A small network was trained on invented records. Each row is its activation on one of them, seen along a few directions.
After each row come some of the record's fields: Y, U, C, B.
Not every record has every field; a missing one is left out.
Other fields move the rows too, some of them a lot.
In the rows, 500 means zero.
Strong random noise was added to every row along 19 fixed directions; ignore it. To show where, here is one row again and again, with new noise each time:
458,555,353,544,465,777,365,510,360,339,442,577,244,607,488,883,421,532,674,488,374,724,228,557,374,464,418,521,392,458,464,422,444,545,484,533,482,483,671,399,586
408,474,442,520,522,473,749,604,384,423,464,764,499,643,682,347,512,624,508,548,409,469,340,660,460,566,530,456,422,530,665,483,424,416,446,519,380,732,461,319,418
608,650,410,491,580,550,394,571,541,393,452,569,469,451,424,756,450,440,432,475,660,377,360,479,486,630,403,490,596,473,525,453,447,515,533,583,447,739,595,608,464
665,380,286,669,293,599,407,498,691,611,508,424,581,709,799,647,758,676,575,341,387,488,650,569,528,607,395,595,483,261,537,252,562,592,379,507,292,584,391,674,425
577,540,551,459,386,449,328,546,510,460,667,479,289,387,686,453,504,597,527,593,480,382,493,622,514,574,640,539,623,436,470,471,622,403,551,442,333,571,575,516,492
530,508,272,494,462,423,659,571,558,313,267,503,679,373,540,413,578,362,610,419,376,546,284,456,546,631,379,613,504,670,628,658,453,594,509,624,516,477,469,566,584
319,674,483,424,465,538,449,558,326,390,583,585,174,703,525,808,728,799,657,518,567,424,559,397,752,409,492,325,465,620,463,247,505,565,533,493,325,588,684,561,260
303,495,517,262,379,278,584,690,549,506,691,479,454,586,412,247,446,479,455,657,533,609,452,428,508,388,606,538,288,664,541,632,402,433,555,619,651,494,650,370,588
419,428,485,647,571,398,562,675,686,407,612,563,160,577,513,464,370,548,566,585,500,570,378,462,357,353,592,577,349,524,335,432,485,537,406,333,457,642,581,436,754
657,768,456,667,401,791,381,674,467,403,503,593,474,629,511,369,507,433,566,376,693,222,398,408,506,694,517,334,240,450,606,522,468,618,535,495,284,761,520,407,413
537,390,595,494,610,456,423,472,361,389,553,818,384,484,498,724,677,504,450,439,585,398,527,636,580,489,595,400,390,479,427,421,586,421,589,403,452,697,540,443,317
485,376,514,486,340,389,665,484,414,523,532,370,381,379,684,548,496,669,569,810,385,715,391,625,647,517,506,705,662,635,558,382,527,318,510,692,442,503,735,527,483
368,671,539,354,515,250,480,446,342,500,508,340,140,516,590,589,483,649,490,524,517,456,441,244,741,452,451,487,523,597,559,367,481,381,581,511,358,254,625,478,427
490,561,436,606,451,580,578,647,568,452,364,582,490,490,517,578,459,413,584,506,503,472,391,452,380,482,269,499,345,544,491,657,461,672,482,502,520,610,543,532,437
478,410,533,588,401,507,354,593,604,539,579,530,359,513,493,719,421,506,487,510,401,624,446,515,332,371,503,564,507,417,346,486,433,572,376,394,542,480,489,549,507
542,622,589,574,617,361,486,641,608,439,509,463,183,526,549,640,478,414,615,410,817,397,355,352,445,496,530,633,400,337,496,481,459,318,424,778,370,666,774,559,549
732,700,598,496,669,435,282,512,625,386,461,584,313,480,388,718,441,311,628,339,670,265,581,363,422,598,463,336,414,412,722,303,513,628,420,607,494,564,484,592,446
716,303,456,432,437,353,342,504,641,410,567,612,444,489,577,604,627,404,548,356,381,525,611,685,420,549,598,578,449,345,583,382,599,493,447,521,492,448,418,607,520
622,538,717,516,585,310,251,427,602,443,518,493,306,240,462,539,349,385,395,472,494,333,604,376,478,534,604,443,754,491,421,511,587,535,474,209,499,337,363,613,518
560,510,632,528,529,418,611,381,455,729,501,216,433,416,677,476,683,632,736,380,628,484,518,451,619,427,574,640,459,402,578,313,602,353,486,789,318,391,673,587,407
634,372,626,451,566,617,493,443,542,687,630,487,475,439,289,609,372,557,384,522,564,572,652,681,340,326,587,494,531,431,371,321,593,578,534,323,541,480,530,659,468

560,557,455,452,347,648,355,511,502,333,411,589,580,553,612,483,611,406,380,470,559,324,733,501,549,747,376,432,651,383,468,792,640,489,608,375,451,497,487,637,390	<Y:y1 U:u1 C:c2 B:b1>
379,517,532,552,378,363,392,558,483,479,563,427,185,487,656,536,403,571,410,644,389,484,482,393,530,432,425,530,579,491,342,599,510,448,517,294,427,352,492,471,513	<Y:y1 U:u2 C:c2 B:b2>
493,475,467,668,438,679,407,280,346,658,453,315,713,656,626,435,530,521,363,437,532,623,386,309,670,709,549,554,452,384,578,442,401,268,509,600,464,460,486,217,589	<Y:y1 U:u2 C:c2 B:b2>
464,419,560,534,429,480,687,585,492,449,473,534,434,439,522,349,395,508,415,648,480,537,513,581,475,458,517,580,619,562,394,675,526,438,511,384,471,480,546,579,496	<Y:y2 U:u1 C:c2>
488,675,470,240,547,647,628,461,238,365,379,591,569,696,260,572,602,498,452,384,680,445,642,459,696,576,477,310,511,582,704,445,458,481,612,662,480,418,605,626,275	<Y:y1 U:u1 C:c1 B:b2>
537,534,539,537,532,590,602,663,525,275,443,691,436,628,303,550,537,440,623,370,568,489,570,538,428,476,647,413,575,508,555,445,417,598,317,554,461,536,471,707,441	<Y:y2 U:u2 C:c2 B:b1>
436,615,628,540,525,527,458,548,449,583,504,431,300,520,587,488,176,481,275,533,655,470,318,437,337,501,495,636,638,254,352,727,401,223,481,457,391,458,615,430,551	<Y:y1 U:u3 C:c1>
449,318,509,669,570,212,232,494,627,451,569,668,461,540,632,727,693,410,377,317,492,471,402,368,566,531,615,574,434,351,370,462,393,341,372,468,519,653,348,355,545	<Y:y2 U:u3 C:c2>
380,468,521,467,512,672,572,405,582,686,552,372,861,490,466,340,716,648,714,438,477,553,667,580,467,408,650,458,628,507,486,460,555,600,431,602,606,560,434,565,516	<Y:y1 U:u3 C:c2 B:b2>
358,661,191,397,515,713,505,555,173,405,510,558,459,653,458,623,682,754,470,264,442,480,191,590,626,445,546,446,486,528,373,414,416,518,647,407,215,488,501,478,413	<Y:y1 U:u3 C:c1 B:b1>
432,544,476,557,456,599,519,652,521,475,574,517,461,576,444,532,490,524,691,506,563,607,315,545,411,396,600,574,385,501,426,515,389,496,406,699,512,641,651,446,565	<Y:y2 U:u2 C:c2>
607,526,613,488,397,461,544,557,521,637,408,501,678,339,474,394,308,282,526,535,405,504,413,567,277,509,382,499,418,483,757,652,385,542,419,709,665,451,392,432,374	<Y:y2 U:u3 C:c1 B:b2>
576,556,260,304,582,543,472,542,489,468,483,446,487,520,223,600,407,388,402,282,510,581,312,536,370,400,459,553,366,457,501,464,431,558,628,522,521,343,498,578,637	<Y:y1 U:u2 C:c2 B:b1>
632,562,630,616,462,433,546,689,453,371,386,698,457,450,379,635,472,303,450,414,686,362,408,449,534,542,482,493,474,517,526,613,352,472,419,632,448,615,528,621,247	<Y:y2 U:u1 C:c2>
490,667,312,406,557,637,406,500,676,566,544,338,517,565,530,606,552,592,725,445,549,469,500,489,369,486,382,509,446,412,536,386,558,659,507,645,497,612,605,573,634	<Y:y1 U:u2 C:c2 B:b2>
358,541,609,244,505,323,405,441,398,559,641,494,422,413,403,592,590,617,348,626,531,394,721,445,712,364,478,346,570,670,397,484,584,535,688,338,572,407,527,570,294	<Y:y2 U:u1 C:c1>
431,408,551,646,516,466,706,449,403,680,355,519,659,532,586,361,495,551,395,339,379,517,432,458,479,418,468,522,482,462,494,560,392,490,400,372,429,341,263,443,357	<Y:y2 U:u1 C:c2>
207,583,339,375,316,355,670,744,508,293,475,692,389,821,764,430,626,690,499,594,390,435,541,484,569,573,394,474,630,518,579,656,383,440,395,533,380,604,488,539,366	<Y:y1 U:u2 C:c2 B:b2>
285,431,401,663,382,489,692,535,582,435,328,491,414,621,741,505,590,551,587,653,468,579,547,358,596,487,204,613,393,551,369,732,553,469,525,470,525,570,641,449,547	<Y:y1 U:u3 C:c1 B:b2>
367,604,519,468,553,261,252,486,530,471,512,538,419,375,747,562,585,454,625,446,360,328,417,433,458,502,415,445,486,428,517,652,512,485,474,540,546,495,372,321,481	<Y:y1 U:u1 C:c1>
500,537,576,486,380,643,518,558,320,531,419,574,586,588,477,585,513,375,549,462,496,546,486,541,415,493,353,431,326,432,622,665,423,517,478,706,573,408,535,443,262	<Y:y1 U:u1 C:c1 B:b1>
443,235,662,386,301,378,221,480,564,612,737,528,644,534,516,514,624,409,310,474,464,647,680,575,475,443,737,596,542,316,331,678,483,300,458,506,694,384,454,462,469	<Y:y1 U:u1 C:c2>
585,393,747,548,398,296,506,458,533,606,434,512,589,366,671,596,673,463,630,417,476,469,640,529,535,521,557,584,667,412,631,488,488,400,293,747,498,426,460,666,209	<Y:y2 U:u3 C:c1>
375,554,304,273,537,405,482,613,466,237,532,731,406,823,459,544,556,558,338,417,486,469,527,480,559,595,548,411,543,498,555,478,398,458,495,418,448,519,451,517,525	<Y:y1 U:u1 C:c2>
402,601,565,497,425,583,483,533,427,422,461,465,296,438,470,592,609,600,797,389,398,507,534,498,489,326,572,447,608,545,426,491,537,620,424,487,427,323,521,652,390	<Y:y2 U:u1 C:c1 B:b2>
561,421,437,601,618,672,617,516,628,383,466,555,478,568,498,456,447,401,586,615,656,568,515,611,360,583,461,587,375,423,468,560,625,444,536,583,555,766,710,456,766	<Y:y1 U:u3 C:c1 B:b2>
571,596,386,438,370,685,486,513,427,517,522,379,599,548,467,438,590,520,688,451,534,556,434,539,573,535,527,531,319,546,593,455,508,544,573,722,463,488,638,473,513	<Y:y2 U:u3 C:c1>
676,410,451,557,423,750,332,418,441,398,506,494,432,660,251,676,475,361,511,371,538,737,514,450,548,509,621,518,262,470,482,335,479,525,516,488,555,325,595,473,637	<Y:y2 U:u2 C:c1>
520,488,397,307,444,412,276,711,601,367,768,677,229,573,357,582,389,461,406,554,441,493,463,658,311,402,576,441,334,475,437,448,496,576,567,363,556,602,517,456,599	<Y:y1 U:u1 C:c1 B:b2>
566,427,650,534,343,418,332,497,557,605,596,454,323,522,541,727,535,541,578,486,405,546,672,501,473,388,517,492,527,385,522,319,495,535,356,531,507,356,456,614,337	<Y:y1 U:u1 C:c1 B:b2>
491,455,498,519,491,381,548,546,378,672,545,509,564,504,382,514,530,453,441,411,442,546,329,434,549,337,448,444,118,608,578,384,354,594,539,561,547,437,391,325,359	<Y:y1 U:u1 C:c1 B:b2>
690,352,383,414,277,432,322,497,494,516,680,354,574,182,671,449,756,526,627,553,323,503,460,810,604,532,596,649,509,521,462,487,723,483,693,601,424,488,523,563,501	<Y:y1 U:u1 C:c2 B:b1>

Which values does each new row have?
588,501,394,543,470,539,381,434,634,583,531,322,478,483,641,458,518,522,606,401,437,495,493,521,422,505,490,604,458,326,482,450,585,497,505,513,432,441,471,487,664	<Y:y1 U:u2 C:c1 B:b2>
346,553,405,244,497,463,544,561,590,605,616,429,496,528,408,442,472,599,563,641,381,535,656,547,371,305,331,395,374,638,510,491,577,770,586,426,657,421,500,551,526	<Y:y1 U:u3 C:c1 B:b2>
243,511,556,319,487,382,556,448,496,535,574,517,564,620,661,336,653,661,661,580,397,522,662,496,549,470,575,419,518,555,640,507,521,455,440,610,590,483,492,381,472	<Y:y2 U:u3 C:c2>
551,557,431,519,631,442,538,399,577,618,418,421,401,536,653,566,454,614,680,357,383,449,511,524,373,431,370,511,462,366,616,289,540,584,399,511,406,396,385,510,530	<Y:y2 U:u2 C:c1>
640,449,357,470,678,613,657,403,436,526,422,562,452,615,412,568,414,551,375,457,538,487,584,628,467,455,322,464,345,459,469,349,622,582,653,299,421,455,489,551,517	<Y:y1 U:u2 C:c2>
534,589,507,546,495,474,352,652,596,635,702,507,632,506,467,478,703,535,590,341,619,297,473,510,489,430,619,413,338,443,475,393,439,618,440,629,431,743,410,494,378	<Y:y2 U:u2 C:c2 B:b1>
618,507,580,662,548,498,513,575,599,554,546,510,516,603,474,273,493,425,543,300,616,389,513,468,410,503,698,494,351,348,558,429,443,472,356,545,403,565,378,456,555	<Y:y2 U:u3 C:c1 B:b2>
460,561,524,525,679,530,479,378,462,516,419,505,413,350,570,685,698,538,844,390,492,419,493,479,506,362,381,412,308,550,469,429,665,666,570,520,497,501,554,475,439	<Y:y1 U:u3 C:c2>
711,449,447,545,425,779,490,440,476,338,466,564,584,621,352,534,460,436,407,594,608,601,609,532,623,739,571,469,525,563,597,367,536,496,557,485,506,604,621,558,566	<Y:y1 U:u1 C:c2>
514,443,537,648,408,543,371,422,640,326,473,521,494,485,547,490,537,468,595,679,413,525,721,414,615,656,512,436,654,611,492,496,598,563,441,390,618,567,465,491,621	<Y:y2 U:u3 C:c2 B:b1>
463,659,502,438,516,698,505,569,380,449,533,577,238,836,375,596,373,564,509,438,641,517,516,447,432,449,505,390,307,401,555,378,422,485,482,509,409,468,649,454,472	<Y:y1 U:u3 C:c1>
389,571,514,389,561,530,341,412,431,376,399,514,551,393,510,733,629,378,457,440,725,478,428,399,598,617,463,596,649,440,346,801,537,275,635,662,585,592,758,523,500	<Y:y2 U:u1 C:c1 B:b2>
543,343,486,483,440,410,579,576,448,491,573,524,582,554,389,371,639,435,400,351,543,570,478,542,608,434,681,573,345,513,448,511,451,419,535,530,462,407,457,520,480	<Y:y2 U:u3 C:c2 B:b1>
589,266,650,653,472,392,435,422,542,362,452,613,392,478,498,613,423,278,424,659,498,655,601,422,568,571,488,564,414,538,459,566,543,401,474,435,673,430,556,413,589	<Y:y1 U:u2 C:c2>
524,242,473,537,428,638,611,558,606,270,435,593,549,630,283,545,529,364,560,468,466,850,607,561,424,463,670,641,560,535,361,583,487,544,361,473,645,355,592,708,703	<Y:y1 U:u3 C:c2>
523,508,468,562,534,614,576,551,639,627,426,434,623,614,484,549,567,509,599,250,547,487,590,519,309,389,452,545,518,285,467,503,463,610,337,584,459,455,421,719,452	<Y:y1 U:u1 C:c1>
